Small tables with named rows and columns. After each table, cells are looked up by row and column.

Table zizem
,bozedi,pozo,pirekem,kir,paduf,funezu,detegu,ruz,fozesi,teb
pibe,193,246,192,202,7,3,2,1,118,66
koro,206,233,206,211,110,108,107,107,167,140
sel,149,149,149,149,149,149,149,149,149,149
ped,174,148,107,174,107,109,84,106,82,146

kir of pibe is 202
paduf of ped is 107
pirekem of ped is 107
funezu of ped is 109
ruz of pibe is 1
funezu of sel is 149
funezu of koro is 108
fozesi of pibe is 118
kir of koro is 211
teb of pibe is 66
bozedi of sel is 149
kir of ped is 174
paduf of sel is 149

varo:
|  | fazib | nup | netetu | zezazi | tak | nogu | vozivog | dodipe | zilu | gepupov |
|---|---|---|---|---|---|---|---|---|---|---|
| guf | 212 | 215 | 214 | 212 | 218 | 212 | 212 | 212 | 217 | 214 |
| rep | 198 | 217 | 35 | 184 | 131 | 97 | 183 | 68 | 192 | 30 |
| pobabes | 227 | 229 | 229 | 227 | 232 | 227 | 227 | 228 | 231 | 229 |
| begene | 231 | 195 | 127 | 218 | 88 | 190 | 230 | 165 | 147 | 120 |
| pofe | 224 | 227 | 226 | 225 | 232 | 224 | 224 | 224 | 230 | 226 |
| les | 196 | 203 | 218 | 199 | 225 | 205 | 197 | 210 | 213 | 219 |

les, zilu => 213
begene, zezazi => 218
rep, zilu => 192
pofe, zezazi => 225
les, gepupov => 219
rep, netetu => 35
les, vozivog => 197
rep, dodipe => 68
guf, dodipe => 212
guf, zilu => 217
pobabes, vozivog => 227
begene, fazib => 231

moruted =
columns: segemum, dagi, sizodur, pup, fim, kizured, vefe, birem
gem: [4887, 3257, 1753, 3586, 4885, 3272, 3284, 3333]
darime: [4887, 3257, 1753, 3586, 4885, 3272, 3284, 3333]
nolo: [4887, 917, 3399, 8265, 4886, 997, 1024, 2825]
tiso: [4887, 3381, 1728, 3419, 4885, 3393, 3404, 3419]
zozubo: [4888, 3226, 6078, 9346, 4888, 3273, 3284, 7444]

fim of darime = 4885
kizured of zozubo = 3273
pup of gem = 3586
fim of zozubo = 4888
vefe of darime = 3284
vefe of tiso = 3404
kizured of tiso = 3393
pup of darime = 3586
pup of zozubo = 9346
birem of gem = 3333
fim of nolo = 4886
kizured of nolo = 997
fim of tiso = 4885
segemum of zozubo = 4888

metaz:
,zek,vig
motob,434,238
metizeg,366,971
tinesa,399,-408
lopudi,889,-256
rerel,149,-670

motob, zek -> 434
rerel, vig -> -670
rerel, zek -> 149
metizeg, zek -> 366
motob, vig -> 238
lopudi, zek -> 889
tinesa, zek -> 399
tinesa, vig -> -408
metizeg, vig -> 971
lopudi, vig -> -256
Which row has the largest zek? lopudi

Table ratif
         zemi  dadesit  lugos  baziz   ges  tirese
rog      0.47     0.67   0.27   0.77  0.16    0.61
varudim  0.65     0.22   0.59   0.47  0.43    0.56
riral    0.66     0.36   0.68   0.30  0.56    0.55
fov      0.82     0.20   0.78   0.21  0.71    0.33
femife   0.44     0.52   0.52   0.40  0.57    0.34

lugos of fov is 0.78
zemi of varudim is 0.65
tirese of riral is 0.55
zemi of fov is 0.82
baziz of riral is 0.30
dadesit of femife is 0.52
lugos of femife is 0.52
ges of riral is 0.56
tirese of femife is 0.34
ges of varudim is 0.43
lugos of varudim is 0.59
ges of fov is 0.71
baziz of femife is 0.40
baziz of rog is 0.77
zemi of rog is 0.47
Which row has the largest dadesit? rog

kavifol:
	monopa	zanoso	lup	mul	zimo	fug
sede	122	171	169	15	210	21
kezomu	93	141	243	6	208	17
did	131	180	146	21	208	23
vaz	112	161	193	11	211	20
nop	138	185	131	27	204	24
pupur	131	179	147	21	208	23
rusoka	157	196	83	63	183	26
gesif	149	193	103	42	195	25
vur	155	196	88	56	187	26
dipira	160	196	71	80	174	27
laz	157	196	83	62	183	26
vamiku	154	195	91	53	189	26

lup of dipira is 71
monopa of laz is 157
mul of kezomu is 6
zimo of dipira is 174
mul of sede is 15
lup of vaz is 193
fug of vaz is 20
monopa of gesif is 149
fug of gesif is 25
lup of sede is 169
zanoso of gesif is 193
zimo of vaz is 211
mul of dipira is 80
zanoso of pupur is 179
lup of did is 146
mul of vur is 56
Row with the largest mul: dipira

pamilir:
           riz   goki  rivotu   kide    sim  fimoso    dak  bevabut  bedog
tozuna   7.541  7.529   7.567  7.402  7.774   7.389  7.422    7.607  7.600
zosuzek  7.257  7.250   7.305  7.277  7.313   7.276  7.236    7.264  7.265
voko     5.404  5.461   6.686  7.338  5.216   7.361  5.852    5.209  5.199
varad    5.541  5.587   6.614  7.191  5.337   7.214  5.938    5.361  5.356
puv      2.736  2.984   7.795  9.693  2.965   9.706  4.042    2.314  2.207
mobana   4.886  4.955   6.642  7.416  4.785   7.439  5.416    4.665  4.647
zaz      5.445  5.499   6.658  7.282  5.257   7.305  5.875    5.258  5.249
kar      7.531  7.511   7.624  7.417  7.849   7.401  7.381    7.610  7.604
sev      4.170  4.287   6.947  8.092  4.130   8.116  4.955    3.867  3.828
seb      5.633  5.688   6.746  7.353  5.418   7.375  6.052    5.451  5.442

What is the rivotu of voko in pamilir? 6.686
What is the goki of seb in pamilir? 5.688
What is the goki of puv in pamilir? 2.984
What is the kide of tozuna in pamilir? 7.402
What is the sim of tozuna in pamilir? 7.774
What is the rivotu of tozuna in pamilir? 7.567
What is the sim of zosuzek in pamilir? 7.313

